A small network was shown many inputs. Here are its activations along a few directions, one row for each input.
Each table varies a few parts of the input and shows all the possible inputs, shuffled.
A made-up example of a description, with smaller parts first: one of 2 separate values, together with either a single point or one of 11 places along a line or (one of 4 places along a line, together with one of 8 places around a ring).
Shared parts are said once, and a part with two or three values counts as separate values.
In the rows, 128 means zero.

Other details of the inputs shift rows strongly along two fixed directions, in all tables alike. That doesn't count.

Table:
row 1: [153 116 129 151  61 138  56  86 143 101 170]
row 2: [ 84 136 128  85 128 116 203 181 119 129  82]
row 3: [127 100 117 170 195 145 124 151 153 170 159]
row 4: [127 136  89 177 186 133 149 144 182 142 168]
row 5: [171 103 144 150  95 141  44  69 120 113 160]
row 6: [110  88 126 166 168 152 122 168 161 178 168]
row 7: [131  64 145 160 162 146 127 173 170 163 167]
row 8: [110 149 127  82 170 108 205 158 100 125  76]
row 9: [132 140 110 158  67 143  50  80 134 115 173]
row 10: [139 147 158  98 159  94 198 171 115 129  62]
row 11: [172 140 116 157  82 129  69  62 147  85 167]
row 12: [101 126 141  80 161 117 192 166  94 143  70]
row 13: [119 113  79 156 187 140 163 136 174 122 178]
row 14: [107 150 161  54  33 122 109  97  53 105  69]
row 15: [140 211 150  78  65  98 110  80  55  99  51]
Description of these inputs: one of 3 separate values, together with one of 5 places around a ring.
Question: The inputs of row 9 and row 2 match in every part but the choice among 3 separate values. If row 3 is changed in the same way as row 9 into row 2, which row does it become?
Answer: row 12
Question: Change only the choice among 3 separate values in row 13. List by row number the other rows that result.
Answer: row 4, row 11
Question: Start at row 7 and move only the place on the ring of 5, one step at a time. The first step leads to row 5. Which rows follow, in order?
Answer: row 10, row 11, row 1

Table:
row 16: [156  87 118 155 143 147  84  95 149 114 194]
row 17: [131 109 106 158 143 156  68  89 131 136 194]
row 18: [146 157 167 112  54 119  55  85  77 127  91]
row 19: [ 75 141 146  65  98 116 202 177 100 136  58]
row 20: [104 123 159  56 125 109 199 166  85 127  54]
row 21: [127 128  64 159 141 150  96  76 155  96 205]
row 22: [115 100 147 155 170 123 178 215 181 176 120]
row 23: [145 167 150 115  35 118  82  92 106 102 109]
row 24: [150  63 132 159 129 155  71 107 144 130 184]
row 25: [117 117 134 148 209 127 176 197 148 179 124]
row 26: [165 135  89 190 155 131  94  76 157 103 194]
row 27: [ 94 186 120  71 131  97 215 156 101 107  53]
row 28: [126 131  76 158 151 137 123 111 162 114 180]
row 29: [104 139 161  84  94 125 128 137  70 146  65]
row 30: [134 185 108 104  56 116  94  66  98  77 112]
row 31: [156  94 140 155 177 127 141 159 160 140 150]
row 32: [184 156 100 180 195 120 124  87 166 118 150]
row 33: [121 135 151 104  28 134  78  96  96 113 107]
row 34: [100 144 138  76  78 133 106  96  61 124  94]
row 35: [ 97 108 120 137 180 131 198 199 172 157 136]
row 36: [141  82 160 147 196 117 176 204 166 166 114]
Question: What is each input in this table made of?
Answer: either one of 2 separate values or one of 4 places along a line or (one of 3 separate values, together with one of 5 places around a ring)
Question: Which of the alternatives is row 22?
Answer: one of 3 separate values, together with one of 5 places around a ring
